cols: Q L N R V K
[ 65 141 107 144  98 120] : Fod
[124 118  77 126 108 130] : sudat
[131 121 125 110 133 157] : dop
[ 94 162 147 158 160  62] : vir
[105 143 137 142 158  77] : mog
[ 70  66 134 152 108 104] : mekas
[177 116  65 109 168  76] : fen
[129 132 116 126 164  78] : tuda
[177 128  65 109 168  76] : Fimok
[132 124 119 113 142 150] : libi
where: [128]  Fimok, 2
common Fimok Fod:   [65]
common sudat mog:   [77]

cols: J M G S B
[ 89 105 105 139  92] -> Par
[113 113 141 143 102] -> Sogub
[101 134 153 140 191] -> Paz
[152 125 124 126 184] -> Kovos
[ 83 182 125 125 167] -> roram
[105  90 105 139  92] -> gova
where: [124]  Kovos, 3
which: [105  90 105 139  92]  gova
col: [105 141]  G
col: [102 191 184]  B
perm: [ 90 105 139  92 105]  gova
col: [143 140 126 125]  S
perm: [139  92 105  90 105]  gova

cols: D Y C P A U F E
[133 125 130 132 126 125 127 135]  zudo
[125 134 134 136 145 114 113 114]  bipog
[155 137  69 108 116 132 107 132]  Sizi
[126 105 124 126 127 131 127 159]  Dur
[126 105 130 114 127 131 127 123]  fufof
[134 130 135 127 126 132 125 125]  Bomol
[147 114 134 108 139 117 107 129]  zaz
perm: [125 125 132 126 127 135 130 134]  Bomol
where: [155]  Sizi, 1
where: [116]  Sizi, 5

cols: nulog dal suzis tak birer kekub
[101 130 145  97 111 143] : dumik
[135 157 128 125 134 151] : pep
[143 127 154  95 180  97] : sut
[135  88 112 112 148 101] : lepo
[136  84  96 130 122 121] : Dat
[124  84 116  71  96 145] : suno
[118 129 114 112 118 127] : Zifo
[180 128 127 106 182 131] : katep
[157  90  91 133  89 154] : vune
perm: [121 136  84  96 130 122]  Dat
common pep katep:   [128]

cols: X H T W
[138  91 165 112]  duza
[ 62  75 118  77]  rep
[116  73 130 136]  votu
[138  91 165 167]  Bag
[119 140 130 112]  mobas
[129 148  99 147]  Sisa
[130 199 167 115]  Kisa
[143 191  99 147]  Duvi
[153 157 113 159]  gage
[122  87 117 117]  Favom
[129 117 118 122]  fal
perm: [117 117  87 122]  Favom
where: [143]  Duvi, 1
which: [191  99 147]  Duvi
common votu Kisa:   [130]
col: [118 130 165 130  99 167]  T
which: [138  91 165 112]  duza
where: [116]  votu, 1

cols: bez bosip bafe Keb Kigav zoma bubil Git
[142  97 118  81  88 140 108 122] = pil
[142 157 127 121 164 118 123 105] = bapa
[164  97 118 121 149 118 130 114] = sima
[119 149 144 101 118 150 130 105] = Ruge
[ 63 131 144 160  58 182 174  89] = Rut
[119 140 118 151 103 118 123 155] = Nime
[130 114 144 141 164 129 130 122] = vukob
[ 85 157  74 141 134 129 115 138] = voz
[155 123 140 118 151 103 118 118] = Lafud
[119 149 109 121 118 172 145  89] = muk
[119 131 135 111  88 161 130 114] = Num
which: [164  97 118 121 149 118 130 114]  sima
which: [119 149 144 101 118 150 130 105]  Ruge
perm: [155 119 140 118 151 103 118 123]  Nime
perm: [141 138  85 134 115  74 157 129]  voz

cols: vinuz nef kam Difar Pege
[148 169 140  58  84] : tes
[ 82 101 101  69 148] : Gon
[148  82 101  69 102] : safi
[123 131 102 103 159] : zufof
[148  81 101  69  90] : sibok
[114  83 101  69  69] : Gori
[148 128 114  68 130] : savi
which: [114  83 101  69  69]  Gori
common Gon tes:   [148]
which: [148 128 114]  savi
perm: [ 58  84 140 148 169]  tes
perm: [ 69  82 101 102 148]  safi

cols: safam vuz Nared Vitim
[100 106 130 122] : nuf
[122 121 125  68] : Tibup
[100 106 164 105] : gutuf
[ 89 111 187 152] : Nubof
common Tibup nuf:   [122]
perm: [152 187 111  89]  Nubof
which: [106 130]  nuf
which: [106 164 105]  gutuf
col: [100  89]  safam

cols: Zom Gudu Bes Basu ditob
[159 143 142 163  74]  dopa
[120 108 125 151  97]  Dag
[112 121 141 148  80]  fur
[157 145 148 145  76]  Diz
[113  89 119 123 139]  vevi
[150 136 149 125  94]  fik
[154 138 145 144  86]  dages
[121 109 130 146 104]  daku
[146 134 132 172  65]  zep
[153 132 140 169  67]  dav
[121  91 115 168  90]  tebiv
[129 115 121  80 144]  Zonu
which: [153 132 140 169  67]  dav
col: [112 157]  Zom
which: [115 121]  Zonu

cols: fafu nened Mas zizo
[ 93 173 185  82] : tam
[ 81 154  92 123] : tebot
[185  94 173  82] : lapo
where: [81]  tebot, 1
perm: [ 82 185 173  93]  tam
perm: [ 82 173  94 185]  lapo
col: [185  92]  Mas
which: [154  92]  tebot

cols: leto bovu deseg tavav
[151 200  97 189]  vesob
[143 202 112 146]  ruto
[151 189  97 199]  masav
[144  98 108 145]  mol
which: [144  98 108 145]  mol
which: [151 189]  masav
perm: [151  97 200 189]  vesob
col: [146 199 145]  tavav
col: [189 146]  tavav
perm: [ 97 151 189 200]  vesob

cols: Lod rumat zod dazar losot
[125 129 130 125 129] = zutu
[127 134 118 122 132] = dil
[125 129 130 136 129] = lilo
where: [118]  dil, 3
col: [132 129]  losot

cols: Fek Buloz nabu rav Zise neb Naz losi
[102  69 157 120 157 158 175  89]  tuler
[103  69 133  68 156 164  69  76]  Tuvu
[103  69 133 156 126 164 157  76]  bunu
common Tuvu tuler:   [69]
common tuler Tuvu:   [69]
which: [103  69 133 156 126 164 157  76]  bunu
which: [ 69 133  68]  Tuvu
which: [103  69 133  68 156 164  69  76]  Tuvu

cols: meb rosud mulil dob Logi neses rufo mebi
[183 182 120  89  96  98  67 134] = Bomim
[144 143 153  68 169 140  65  97] = fezam
[174 181 149  51 156 137  50  79] = rur
[111 118 144 154 151 150 152 149] = Mabu
[144 143 153  68 152 120  84 128] = laf
[147 153 122  88 136 123  92 119] = feb
[ 66 153 122  88 136 123  92 101] = tuf
[142 148 136 146 152 150 143 130] = kap
[155 158 156 123 113 142 124  93] = lufof
[ 66  67 165 180 129 151 189 149] = Mig
col: [119 101]  mebi
col: [68 88 88]  dob
where: [183]  Bomim, 1
common Mig Bomim:   [67]

cols: lifis Gageg ped Res vab
[202  89  61 157  85]  Nemus
[141 190  84 188  61]  Vipeb
[141  85 190  61 188]  siguv
[ 62 121 115 192 201]  Gebi
[120  94 165 151 120]  gazev
[ 85 187  57 140 190]  liga
[104 153 118 124  52]  kodob
[192 125 132 155 164]  zimi
[ 57  85 140 188 190]  gok
which: [120  94 165 151 120]  gazev
perm: [188 141  85 190  61]  siguv
perm: [190  57  85 140 188]  gok
where: [62]  Gebi, 1
perm: [201 192 115 121  62]  Gebi
perm: [ 61 188 141  85 190]  siguv
which: [141  85 190  61]  siguv

cols: tebop ririv ruz Bod Gatif limif lelom
[113 165 155 139 143  94 126] = botes
[114 146 163 121 136 134 174] = pifo
[161 176 133 139 144 123 114] = lef
[147  90 105 109 127 154 125] = Nel
[157 144 115 119 123 106 144] = Gola
[123 157 120 144 107 151 119] = sonid
[116 144 103 138 143 135 145] = Niku
col: [174 114 125]  lelom
which: [133 139 144 123 114]  lef
perm: [107 119 120 123 144 151 157]  sonid
where: [151]  sonid, 6
common Gola Niku:   [144]
common pifo lef:   [114]
where: [94]  botes, 6

cols: ramuv nima bup pomi vubin muzup munu
[118  83 111 130  82 156 120]  voki
[114 168 124 148 129 111 133]  Nizi
[174 182 130 156  84 157  86]  Gud
[121  83 153 158 128 104 173]  tugef
[141 173 100 174 155 137  73]  Ralu
[146 143 157 176 119 155 142]  Faz
[109 130 137 133 116 113 120]  Vofov
[111 130 150 164 171 128 135]  kol
[146 167 157 113 199 137 137]  topud
[ 72 145 129 119 148  98 190]  zivik
perm: [120 156  82 130 111  83 118]  voki
common voki tugef:   [83]
where: [143]  Faz, 2
common Gud Ralu:   [174]
common Ralu Vofov:   [137]
which: [167 157 113]  topud
common kol Vofov:   [130]

cols: Pozit nede mobuk Vit Kon
[ 86 149 146  69 114]  rufip
[100 175 157 135  69]  pudi
[160  82 176 141 191]  dafa
[101  90 139 118 148]  Vefod
[89 82 83 94 68]  Vakod
[103 117 116 109 131]  beg
[101 140  90 148 118]  mezub
common rufip pudi:   [69]
perm: [148 118 139  90 101]  Vefod
where: [140]  mezub, 2

cols: Zafak tufu Sav Mirir
[136 146  91  98]  tebuz
[105 146  91  97]  panip
[148 191 196 105]  sifaz
col: [ 97 105]  Mirir
which: [105 146  91  97]  panip
where: [97]  panip, 4
perm: [ 91  98 136 146]  tebuz
common sifaz panip:   [105]

cols: lefun todoz Bafef gez Seto tofor Konun
[116 165  72 128 123 123 163]  Fuvev
[116 128  72 128 163 106  77]  Zega
[ 72 116 128 163 165 123 123]  Veg
col: [123 163]  Seto
which: [ 72 128 163 106  77]  Zega
which: [116 128  72 128 163 106  77]  Zega
which: [165 123 123]  Veg
col: [128 163]  gez
which: [116 128  72 128 163]  Zega

cols: Bemu zaduk las liv fipog roge seb
[128 128 130 199 198 197 199] = fodo
[128 129 129 129 131 177 199] = sitiv
[127 127 128 127 129 136 185] = bet
[128 136 186 198 200 200 198] = zam
[127 130 133 178 199 198 199] = zukal
[128 129 165 197 198 200 199] = zifi
[128 129 129 129 196 199 199] = zuvol
[129 127 128 128 129 163 196] = pude
[129 128 135 183 197 199 200] = busub
[128 129 165 197 198 200 193] = Fet
which: [128 129 129 129 131 177 199]  sitiv
which: [198 200 193]  Fet

cols: siro Ruvop torik Lafi turut sif gevu Senos gopo
[123  95 165 101 112 154  92 123 138] -> komuf
[143 147  83 135 112  91 139 148 145] -> zup
[156 137 111 146 101  72 120 152  98] -> sisop
[144 148  99 121 101 120 139 144 171] -> pote
[140 149 107 117 105 135 141 138 177] -> Sepa
[153 151  91 153 104  65 139 156 104] -> gul
[157 153 115 129  86 114 115 146 149] -> pama
[121 140 150 104 116 182 140 118 155] -> Fofe
[149 151 115 158 104  74 139 148 148] -> tilat
[117 135 117 129 168 122 136 115 115] -> zaveb
[155 153  92 153 101  66 138 156 106] -> zim
[154 154  95 157 101  64 142 156 156] -> funi
common zup komuf:   [112]
which: [153 151  91 153 104  65 139 156 104]  gul
common tilat Sepa:   [149]
col: [139 141 139 115 140]  gevu
perm: [122 129 136 117 115 168 135 117 115]  zaveb

cols: mavu Sed radum kat niluv
[106 112 140 119  70] = doti
[104 124 169 178 155] = nipaz
[ 91  72 102  79 111] = zes
[131  91 146 122 137] = tid
[122  98 105  91 153] = Nesa
[123 153  76 119 166] = kiru
[ 98 105 157  97 174] = Roka
[178 168 155 124 104] = kud
[ 91  72 180  79 111] = fizu
[130 117 115  99 162] = Gevel
[106 112 140 119 143] = suda
[147 146 135 177  96] = puda
perm: [124 104 178 168 155]  kud
col: [111 137]  niluv
col: [ 91  98 153 105 168  72 117 112]  Sed

cols: Gitu muv Tofuf lumo Bepo
[119 156 107  94  92] : robip
[156  94 106  90 186] : tus
[119 156 107  94 186] : Lage
[ 90 156 107  94 186] : seril
which: [ 90 156 107  94 186]  seril
perm: [186  90 156 107  94]  seril

cols: gub reli guna fozov dela Tokam Vus fuzal Sinu feto
[ 76  53 174 181 203 145 194 200 173  81]  ketan
[173 107  95 125  54 137 156 142 125 142]  mif
[ 78 128 141 109 127 132 128 125 157 134]  Posen
[ 53  70 186 185 182 136 127 189 167  79]  satu
col: [156 128 127]  Vus
which: [109 127]  Posen
common ketan satu:   [53]

cols: ret suke nul Seli
[122 108  97  92] -> migo
[144 106  85  74] -> lasir
[109 123 147 152] -> pone
[189 193 130 117] -> momuf
[ 87  71  88 104] -> zufi
[127  99  87  78] -> nobo
[144 106 157 133] -> fere
[128  92 120  86] -> Losad
where: [130]  momuf, 3
which: [144 106  85  74]  lasir
common zufi nobo:   [87]
col: [ 88  87 157]  nul

cols: letum kefi zikib pof mov Vaf Kep
[ 79 149  68 188 111  77  82]  Tor
[137 125 166 102 142  81 131]  zolob
[157 129 156 127 104 146 155]  Tetip
[112 138 116 140 133 107 108]  mutim
[149 168 108 128 105 137 124]  fudu
col: [ 82 131 155]  Kep
which: [105 137 124]  fudu

cols: pigor damud gomut Biv
[146 121 148  83] -> nuzi
[121 146 154 111] -> niv
[133  62 149  75] -> vup
[102 103 179 130] -> Zosog
[165 112 121  98] -> figor
[154 126 123 103] -> Per
[166  94 132  83] -> lov
[103 174 174 154] -> vili
[114 170 179 167] -> med
[147  59 140 115] -> pag
[154  80 144  71] -> Rofe
[124 128 142 188] -> rizo
common vili Zosog:   [103]
common Zosog med:   [179]
which: [121 146]  niv
which: [ 94 132  83]  lov
col: [121 146  62 103 112 126]  damud
where: [114]  med, 1

cols: Sonol zitiv parik vusut Kur
[166 132  91 126 201] = lubuv
[162 125  79 121 199] = Vuril
[125 199 121 162  78] = vidat
which: [199 121 162  78]  vidat
perm: [199 121  79 125 162]  Vuril

cols: Fopu rofas benu kun
[146 146 149 136]  ragi
[152 144 161 150]  vofab
[150 150 174 134]  gili
[145 145 173 144]  fime
[142 144 167 155]  Kopob
[143 148 177 139]  nuzet
[140 144 179 150]  sig
[147 149 192 142]  Kup
[139 146 187 135]  vodut
[161 153 191 133]  setip
which: [146 187]  vodut
which: [161 150]  vofab
where: [191]  setip, 3
col: [150 134 144 155 139 150 142 135 133]  kun
common Kup ragi:   [149]
which: [149 136]  ragi

cols: kas velo govi divim Labun siba Mumo daf Vaz
[110 152 129  96 115 103  96 153 110]  Zanod
[116 150  70 137 177 136  80 120 145]  vive
[149 117 123 188 163 180 167  94 152]  bizos
[121 131  89 120 161 132  94  95 137]  goz
[149 127 120 198 168 186 168 113 153]  beni
[126 127 198 168 120 154  95 113 151]  Lus
[149 130 138 179 151 177 171 130 133]  duki
[115 147  72 127 175 134 160 119 138]  reb
[126 146  69 154 186 154  67 153 117]  deba
[110 152 129  96 115 103  98 153 110]  rabun
[115 147  72 127 175 134  79 119 138]  Fudim
which: [127 120 198 168]  beni
where: [121]  goz, 1
col: [149 121 149 126 149 115]  kas
col: [137 188]  divim
where: [67]  deba, 7

cols: Domos Tenem vakos mola Kiku gel difuv
[ 81 141 130 119 129 130 117] : Puluz
[117 141 119  82  53 130 129] : zapi
[ 81 141 129 119 112 122 137] : rig
perm: [119 129 130 117  81 141 130]  Puluz
which: [119 129 130 117]  Puluz
which: [ 81 141 130 119 129 130 117]  Puluz

cols: solov zeso muz Non sipir gom
[146  77 136  93  96 119] = tasa
[159 177 145 120 170  91] = til
[ 86 138 188  82  77 170] = Leg
[ 78 138 121 135 164 161] = zodav
col: [119  91]  gom
common tasa Leg:   [77]

cols: ganu mifo tasav pubo
[ 78 107 125 156] = zekad
[ 83 108 128  67] = nez
[185  85  75 143] = zini
[120  92 164 187] = nanal
[139 138 124  88] = vamo
[115 107 125 156] = reliz
[182 108 128  67] = Fefod
[128 137 104 141] = tukis
[140 161 178 103] = Tem
[ 99 105 161 169] = Memu
[134 104 141  99] = Zuso
[186 164  92  68] = Gov
perm: [164  92  68 186]  Gov
col: [143 187]  pubo
where: [103]  Tem, 4
which: [120  92 164]  nanal
which: [161 178]  Tem
which: [137 104 141]  tukis
where: [139]  vamo, 1

cols: Losu zogez Vul dedun Pabop rik
[125 180 115 144 151 130] = nezov
[ 97 105 118 152 158  76] = dit
[108 153 115 153  75 176] = Sofe
[125 180 115 144  83 151] = gafik
[ 61 196  71 177  69 159] = Saka
[105 152 118  97 140 162] = dizi
[ 83 180 115 144  83 130] = tuvun
common gafik Sofe:   [115]
which: [125 180 115 144  83 151]  gafik
col: [153 144]  dedun
where: [140]  dizi, 5
which: [105 152 118  97]  dizi

cols: Bug vofes vogo mibof Naku tos
[114 165 135  99 168 110] -> bogo
[106 103 115 156 114 134] -> Vunus
[119  96 163 110 118  83] -> vifi
[ 97 131  86  90 132 140] -> kos
[141  99 141 134  92 110] -> tusa
[101 113 111 148 103 111] -> tabap
[143 104  82  99 128 149] -> Salal
[140 150 115 133 114 179] -> fizel
[ 91 115 148  90  93 166] -> vurub
[ 93  91 115  91 166 148] -> vavob
[114 165 135  99 168 102] -> Rugi
[ 97 131  86 130 177 118] -> Fomu
perm: [ 91 166 148  93  91 115]  vavob
where: [102]  Rugi, 6

cols: Kede sode zugub Vuf Lif tuz pim gev
[178 140 147 140 153 142 133 146] -> nagu
[128 147 109 147 132 140 129  72] -> Rami
[106 145 122 145 167 117 138 138] -> kul
[110 162 103 162 115 133 147 100] -> pera
[132 126 129 126 198 129 125 128] -> lopav
[128  95 167 132 129 122 144 111] -> Gil
[120 157 156 162 136 112 169 142] -> Gakav
[112 148 118 148 102 113 129 194] -> sumar
[137 155 104 155  84 161 120 135] -> Toz
[128  95 167  95 129 122 144 111] -> Lizu
[110 162 103 162 115 118 128 170] -> burem
[129 113 194 148 118 148 111 102] -> Fuze
common pera Gakav:   [162]
where: [137]  Toz, 1
col: [178 128 106 110 132 128 120 112 137 128 110]  Kede
col: [100 128 111 142 194 135 111 170]  gev
which: [106 145 122 145 167 117 138 138]  kul
perm: [113 129 194 112 148 118 148 102]  sumar

cols: farov Kalom zifu doko kesod gab zuvel Gar
[125 126 102 161 126 103 104 147] : ler
[125  68  88 136 126 125 129 130] : Detov
[118 113 122 138 130 124 132 119] : Vilu
[115 114 117 135 131 145 108 122] : tovi
[118 163 108 134 127 131 152 134] : rute
[139 134 103 120 127 135 142 133] : Tira
[131 122 167 121 129 135 149 136] : novi
[134  99 149 132 130 122 134 128] : zirop
[147  89 109 108 121 101 112 138] : voze
[118 163 108 134 127 111 152 134] : Rasi
[134  99 149 132 130 122 134 124] : nad
col: [134 112 152]  zuvel
which: [134  99 149 132 130 122 134 124]  nad

cols: kogam Baza Semol Guk megi kefop Maku sozi
[126 146 150  97 136 128 114 140]  Bapum
[132 150 128  91 156 160  74 173]  radi
[126 156 117 126 126 154 141 155]  Mima
[133 135 156  82 162 134  87 152]  dokud
[141 127 129  94 176 155  82 168]  kiras
[129 139 126 118 131 140 146 140]  Raro
[138 143 133  78 173 164 101 180]  bog
[156 132 173 128  74  91 159 150]  zuge
[132 160 125  87 150 167 128 177]  Rak
[170 106 134 146 142 146 111 170]  zono
[134 146 106 111 146 170 141 170]  gusi
[130 132 131 113 143 136  68 145]  bege
perm: [170 141 170 146 111 106 146 134]  gusi
which: [130 132 131 113 143 136  68 145]  bege
where: [127]  kiras, 2
perm: [173  74 160 156  91 128 150 132]  radi
where: [138]  bog, 1

cols: Sir kisik kopu neku zubo taso piv Ladut Pifal Luzu
[ 97 187 177 159 160 134 167 125 121  81]  Kide
[ 97 187 177 159 160 134 118 107  92 165]  todo
[ 93  78 128 124  97 164  89 175  76 120]  netif
[ 89 164 175 125 120  76  93  78  97 128]  Bofo
perm: [165  97 187 177 159 160 134 118 107  92]  todo
col: [165 120 128]  Luzu
perm: [125  89 175 164  93  76 128  97 120  78]  Bofo
which: [ 93  78 128 124  97 164  89 175  76 120]  netif

cols: tuval Pere vemo firu lalon bibaf vez Bolup salup
[198 199 126 135 194 193 190 196 197] -> kez
[132 129 129 194 193 193 196 189 198] -> Vorep
[130 124 129 126 129 177 191 190 195] -> fuguk
[128 127 126 135 194 193 190 198 197] -> met
[193 196 190 198 194 193 190 193 195] -> zilik
[126 132 129 130 130 131 135 194 192] -> nuro
which: [193 196 189 198]  Vorep
which: [198 197]  met
which: [130 124 129 126 129 177 191 190 195]  fuguk

cols: zafo bogu Bize Bibo Vuv nagup
[153 101 145 128 142  82] -> rubot
[101 129 153 142 145  82] -> mev
[206 127 127 105 142 125] -> led
[132 101 127 153 184 133] -> Dus
[109 128 154 132 145 132] -> Zopa
[121 120 133 130 147 131] -> Zibak
[131 105 132 122 161 161] -> Pekir
[122 104 161 131 161 132] -> siveg
[159 130 122 123 134 168] -> Vubi
[123 109 134 110 144 185] -> vabod
[143 125 127 105 127 206] -> setof
perm: [125 127 143 105 127 206]  setof
where: [159]  Vubi, 1
which: [109 128 154 132 145 132]  Zopa
perm: [142 145  82 153 129 101]  mev
which: [101 127 153]  Dus
perm: [105 125 127 127 143 206]  setof
perm: [161 161 122 132 105 131]  Pekir

